arr =
array([[138, 114, 155, 117, 103, 149],
       [132, 148, 120, 118, 102, 128],
       [128, 115, 122, 154, 143, 157],
       [112, 110, 111, 106, 110, 149],
       [156, 106, 107, 135, 133, 116],
       [106, 152, 136, 147, 129, 109],
       [114, 119, 109, 103, 149, 139],
       [139, 112, 145, 139, 138, 130],
       [155, 107, 155, 137, 101, 151],
       [111, 146, 113, 105, 154, 154]])
The entry directly below the smallest entry: 154
The top-right entry: 149
Which number is the second entry on the main diagonal?
A: 148
The 2nd smallest entry is 102
Which number is the entry in the bottom-right corner?
A: 154
Which number is the 1st entry in reading order?
A: 138
Which number is the third entry on the diagonal from the top-right corner?
A: 154
The entry just right of 152 is 136
Which number is the last entry in the row that holds the smallest entry?
A: 151
The entry directly above 113 -> 155
Which number is the smallest entry in the last column?
A: 109
Which number is the entry directly below 136?
A: 109
The entry just left of the largest entry -> 143
The entry in the bottom-left corner is 111
Which number is the 2nd entry, reading row by row?
A: 114
The entry directly below the largest entry: 149
Which number is the entry directly above 156?
A: 112
Which number is the entry just left of 102?
A: 118
The largest entry in the last column: 157
Which number is the third entry, reading row by row?
A: 155
The entry directly above 122 -> 120
The fourth entry in reading order is 117

grid =
[[132 122 115 128 140 125 126 126 128 128]
 [139 131 124 127 122 126 123 132 129 135]
 [130 122 115 131 137 125 127 139 112 127]
 [138 118 126 112 117 128 122 132 114 117]
 [153 128 141 132 114 142 120 123 130 130]
 [129 120 118 115 122 138 132 135 126 135]
 [112 133 111 130 135 132 128 126 136 123]
 [112 137 116 115 121 124 133 137 141 134]
 [126 129 115 120 128 142 123 130 123 121]
 [136 127 129 110 126 120 123 127 144 122]
 [134 132 128 115 130 126 131 125 129 122]
 [118 130 131 142 127 131 123 132 117 123]
 [124 133 127 105 124 128 122 134 128 134]
 [119 134 139 127 126 130 124 131 141 124]]
The 3rd entry, reading row by row is 115
Read off the third entry from the end, reading row by row.
131
Read off the last entry of the smallest entry's row.
134
The bottom-right entry is 124
The minimum: 105
The second entry on the diagonal from the top-right corner: 129
The second smallest entry is 110
Read off the first entry on the main diagonal.
132
Read off the entry directly above the smallest entry.
142
The 2nd entry from the end, reading row by row -> 141
Read off the entry just right of the largest entry.
128
Read off the third entry on the main diagonal.
115
The smallest entry in the last row -> 119
The first entry of the largest entry's row is 153
Read off the second entry on the main diagonal.
131
Read off the last entry of the largest entry's row.
130
Read off the largest entry in the first row.
140
The entry just left of the smallest entry is 127
The second largest entry: 144
The entry just right of the smallest entry -> 124
Read off the first entry in the row that holds the smallest entry.
124
Read off the top-right entry.
128
The 5th entry from the end, reading row by row: 130
The smallest entry in the last column is 117
Read off the top entry of the column that holds the smallest entry.
128
The entry directly below the largest entry is 129
The second entry in reading order is 122

[123 123 150 126 133 157 128 150]
Give the second entry from the left.
123
The fourth-last entry is 133
The first entry from the right -> 150

125  123  134  138  117  130  142  123  123  112  125  129  122  139  119
122  138  128  144  139  125  106  131  154  116  124  137  148  116  113
130  136  131  112  119  131  134  126  153  131  137  138  137  123  140
128  131  131  129  128  126  125  135  129  125  125  132  126  127  129
124  138  108  154  125  130  123  121  114  126  121  118  121  120  125
135  130  130  112  142  126  122  142  136  137  147  138  129  126  140
134  125  116  117  130  126  131  124  102  150  130  108  123  121  133
123  136  148  131  134  124  123  137  122  119  121  117  116  135  118
131  137  120  132  134  126  125  131  141  146  119  139  140  133  126
132  122  108  126  128  125  124  119  129  143  125  131  128  128  127
120  137  129  150  143  128  110  142  124  110  123  127  126  110  126
130  131  129  120  136  126  130  131  111  139  135  116  116  113  127
Find the last entry of the smallest entry's row.
133
Find the first entry in reading order.
125
Find the entry in the top-right corner.
119
The fifth-last entry, reading row by row is 135
Find the largest entry in the first row.
142
The entry in the bottom-left corner: 130
The second entry on the diagonal from the top-right corner -> 116
Find the 5th entry in reading order.
117
The smallest entry in the first column: 120
Find the last entry, reading row by row.
127
The largest entry in the last row is 139
The entry just right of 141: 146
Find the smallest entry in the first row.
112
The 4th entry, reading row by row is 138
The largest entry in the first column is 135
Find the smallest entry in the last column.
113
Find the entry just right of the smallest entry.
150
The 4th-last entry, reading row by row -> 116
Find the top entry of the column that holds the smallest entry.
123
The second entry in reading order: 123
Find the third entry on the diagonal from the top-right corner.
137
The second-last entry, reading row by row -> 113
The 3rd entry, reading row by row is 134
The smallest entry in the last row: 111

Questions about the table below.
1) The entry directly below the smallest entry?
2) The smallest entry?
3) The top-left entry?
4) The third entry on the main diagonal?
5) The top-right entry?
6) The entry just left of 120?
7) The 4th entry, reading row by row?
8) The bottom-right entry?
array([[134, 134, 128, 130, 117, 131, 128, 131],
       [112, 123, 131, 132, 142, 128, 129, 157],
       [115, 126, 137, 126, 138, 133, 128, 120]])
1) 115
2) 112
3) 134
4) 137
5) 131
6) 128
7) 130
8) 120

Questions about the table below. Indices start at 1.
1) Which number is the entry in row 3 and column 2?
2) Which number is the entry in row 2 and column 1?
3) Which number is the entry just right of the smallest entry?
4) Which number is the bottom-left entry?
5) Which number is the entry just left of 115?
6) Which number is the entry at row 1, column 2?
7) Which number is the entry just left of the largest entry?
[[126 109 131 129 129 130]
 [118 126 119 132 133 118]
 [138 142 135 128 127 136]
 [131 140 139 128 117 139]
 [132 122 129 129 138 129]
 [130 139 130 129 131 130]
 [134 109 133 128 137 134]
 [128 149 130 129 124 130]
 [126 106 128 129 137 128]
 [128 129 128 129 129 128]
 [134 146 137 128 119 138]
 [135 103 142 126 129 142]
 [122 155 119 131 126 119]
 [132 142 131 129 124 131]
 [138 153 142 127 115 144]]
1) 142
2) 118
3) 142
4) 138
5) 127
6) 109
7) 122

Read these off the array that follows. Indices start at 1.
1) Find the entry in row 2 and column 3.
2) Find the entry in the bottom-right corner.
3) Find the entry at row 1, column 3.
4) Find the entry in the top-right corner.
[[137 115 152 114 134 132 123]
 [114 115 147 127 136 122 139]]
1) 147
2) 139
3) 152
4) 123

[[137 144 107 124 115]
 [137 135 114 112 123]
 [132 136 118 121 136]
 [126 144 103 122 114]
 [133 136 117 120 135]]
The first entry on the diagonal from the top-right corner?
Answer: 115
The entry in the bottom-left corner?
Answer: 133
The entry in the top-left corner?
Answer: 137
The last entry, reading row by row: 135
The entry just right of the smallest entry is 122
The entry directly below the centre entry?
Answer: 103
The third-last entry, reading row by row is 117
The second entry in reading order?
Answer: 144
The smallest entry in the last column?
Answer: 114
The 2nd entry on the diagonal from the top-right corner?
Answer: 112
